Each row below holds a small network's activations on one input, seen along a few directions.
In each table, some parts of the input vary, and every possible input appears once, in random order.
A made-up example of a description, with smaller parts first: line(6) and (point or line(9) or (values(2) and ring(8))).
Shared parts are said once, and a part with two or three values counts as separate values.

Other details of the inputs vary at random and push rows far along two fixed directions, the same in every table; ignore that.
These rows show it; all are for the same input, with only those details redrawn:
[ 16 -13  12   3  20   9  24 -38  20  17  -5 -34]
[ 17 -13  10   3  21  10  25 -37  21  16  -6 -35]
[ -3 -54  43 -31  29  72  14  29   1 -29  54   4]
[-22 -10  14   8 -32   9  -8  35 -12 -50  38  62]
[-22 -10  13  10 -33   7  -8  36 -13 -49  37  63]
[ 15 -13  11   2  21  12  24 -37  21  15  -4 -35]
[ -5  31 -19  42 -40 -52   2 -28   7  -8 -21  24]
[ 16 -13  10   2  22  11  24 -38  20  15  -5 -35]

A family of inputs:
row 1: [ 10  -2  11 -21  20   8   8  -6   3  33 -28 -52]
row 2: [-10 -23 -38  19  29  19   4 -34 -28  32   3 -44]
row 3: [ 19  -4   7 -16  15  11   8 -13   6  23 -29 -46]
row 4: [ 15  -1   2 -19  19   5   7  -9   5  21 -25 -53]
row 5: [ 12  36 -28  32 -34 -50 -14 -18  15   8 -20  34]
row 6: [  3   7  -2 -29  39  -1   5  -8  13  41 -13 -37]
row 7: [ 27   2   2 -14  16   9  12 -16   6  17 -21 -48]
row 8: [ 32   2   3  -5  11  14   6 -24  13  13 -14 -48]
row 9: [-26   2  -3 -20 -16  -5 -28  59 -18 -32  26  62]
row 10: [-42  12   6 -25 -16   3 -27  68 -22 -18  27  64]
row 11: [ 39  -9   2   1  34   6   4 -29  27  26   0 -25]
row 12: [  9  -8  12  -9  24  13  24 -37  13  17 -11 -34]
row 13: [-22  33 -20  26 -34 -57  -1 -18  -5  -4 -34  22]
row 14: [-31   7  10 -16 -34   2 -26  70 -32 -36  21  41]
row 15: [-25  35 -26  22 -31 -64  -2 -17  -5  -5 -31  13]
row 16: [ 17 -11  10   3  21  10  25 -38  21  16  -6 -34]
row 17: [-25 -19 -37  20 -31  26 -37  54 -66 -27  38  38]
row 18: [-11  24 -79  47 -21 -41 -31 -15 -34  26 -13  21]
row 19: [  2  25 -17  58 -37 -56  -1 -29  12  -8 -22  27]
row 20: [-22  -1   3 -18 -16   8 -24  57 -15 -32  24  70]
row 21: [-32   3   4 -21 -15   1 -28  62 -18 -23  23  65]
row 22: [ 11 -39  28 -46  42  71  -6  35   6 -22  55   7]
row 23: [ 42 -15  14  14  16  16   9 -21  22  20 -16 -44]
row 24: [ -9 -47  36 -46  37  65  16  33 -10 -30  48  -2]
row 25: [ -3  -6  13   5 -43  17 -21  53 -17 -47  30  54]
row 26: [-20  50 -18  16 -44 -52 -15   7 -12  15 -42   4]
row 27: [ 12  -5   7  -4  24   9  21 -37  15   8  -1 -38]
row 28: [ 20  30 -26  48 -28 -52 -16 -17  21   6 -21  36]
row 29: [-40 -39  45 -54  36  65  10  47 -15 -11  42  -7]
row 30: [ 41 -10  10   7  15  11   6 -23  15  14  -9 -45]
row 31: [ 29  -1   7 -10  12  18  11 -22   9  20 -23 -43]
row 32: [-29 -48  43 -51  40  64  11  43 -13 -18  40  -4]
row 33: [  1  29 -19  49 -36 -59  -3 -31   5 -11 -17  23]
row 34: [-34  42 -21  18 -31 -66  -3 -12  -9   5 -29  10]
row 35: [ 24   1  -5 -22  37   6   9 -20  17  27 -11 -29]
row 36: [  5  42 -30  21 -29 -49 -14 -17   8   9 -29  34]
Q: The inputs of row 7 and row 24 match in every part but one. If row 4 is changed in the same way as row 7 into row 24, which row does it become?
A: row 15
Q: What is each input in this table made of?
A: values(3) and (point or line(11))
Q: Which other rows does row 10 become when the values(3) part takes its other values? List them by row number.
A: row 26, row 29
Q: Which other rows does row 21 become when the line(11) part takes its other values? List them by row number.
A: row 5, row 6, row 9, row 10, row 11, row 20, row 22, row 28, row 35, row 36

A family of inputs:
row 37: [-20  -8  40 -22 -27  16   0  52  -3 -74  51  74]
row 38: [ 55   5 -22  32  32 -22   9 -71  41  52 -28 -52]
row 39: [  8 -28  22  15  15  15  29 -34  13  -1  -1 -41]
row 40: [-18 -27   8  16 -30  42 -12  47 -34 -60  61  71]
row 41: [-32  24 -43  32 -52 -30 -25  17 -43  -5  -7  29]
row 42: [  4  32  -1  27 -45 -44 -16  12  22 -18  -8  68]
row 43: [ 33  16 -36  11  20 -22  -5 -40   5  61 -48 -77]
row 44: [-64 -22  11 -17 -11  15 -14  68 -38 -40  45  66]
row 45: [-27  14  -7  48 -40 -48   1 -10   2 -31   2  58]
row 46: [  2  13 -41  13  31 -17   8 -59   6  69 -36 -60]
row 47: [-20 -36  54 -75  49  73   7  49 -10 -15  36 -24]
row 48: [-16 -35   9  18 -41  40 -16  47 -35 -59  62  63]
row 49: [-16  36  10  24 -43 -56  -5   0  19 -31   0  59]
row 50: [-15 -58  10 -54  51  93   2  37 -28  -6  53 -15]
row 51: [-41  38 -31  31 -39 -61  -6  -5 -29   0 -33  20]
row 52: [  4  31   0 -12  16 -36  19 -44  20  51 -57 -79]
row 53: [ 10 -50  71 -46  33  74  24  31  17 -33  48 -20]
row 54: [ 35   4 -28  30  18 -10  24 -86  25  36 -28 -52]
row 55: [ 19  19 -25  52 -55 -37 -25  10  -7 -29   5  43]
row 56: [-10 -12  31 -55  58  29  19   3  18  29   4 -48]
row 57: [-17 -35  18 -28  39  38  22   1 -12  18   3 -60]
row 58: [ 60   7 -28  25  27 -19  14 -76  36  39 -32 -59]
row 59: [-26  38 -51  36 -44 -46 -22  -9 -38  12 -23  23]
row 60: [-18 -16 -14 -23 -14  25 -39  75 -43 -40  48  62]
row 61: [ 24  30 -13 -16  33 -31   6 -42  35  79 -63 -58]
row 62: [ 18  21 -26  50 -47 -34 -28   5  -9 -28   3  51]
row 63: [ -5 -10  27 -63  48  30  22   3  10  16   1 -46]
row 64: [-11  17 -29  53 -44 -32 -12 -10  -5 -19  14  60]
row 65: [-15 -34  10 -39  53  36  28 -11  -7  19   2 -51]
row 66: [-25 -22  16   9 -23   7   5  20 -13 -60  37  56]
row 67: [ 20  -4 -18 -10  32  16 -11  -2 -11  33 -10 -42]
row 68: [ -8  39 -52  30 -27 -60 -35   7 -13  17 -19  31]
row 69: [ 27 -50  54 -55  40  84  11  35  23 -29  44   4]
row 70: [-15  26 -13  56 -47 -57   4 -30  -4 -23 -20  32]
row 71: [  2 -37  43 -68  47  80  -5  60  -7   1  26 -14]
row 72: [ 53  16   6  14   4 -20  18 -57  48  42 -54 -58]
row 73: [ 14 -16  25 -48  34  44   3  22   8  28 -10 -49]
row 74: [ 18 -17  18 -61  49  40   9   9  12  34  -9 -41]
row 75: [ -3  48   3  32 -50 -63   2 -18  13 -23 -25  33]
row 76: [ 16  43  -9  37 -52 -52 -11  -9  16 -13 -34  42]
Q: The inputs of row 37 and row 75 match in every part but one. If row 60 is changed in the same way as row 37 into row 75, which row does it become?
A: row 67
Q: The inputs of row 65 and row 44 match in every part but one. If row 58 is changed in the same way as row 65 into row 44, which row does it become?
A: row 38
Q: What is each input in this table made of?
A: values(2) and line(4) and ring(5)
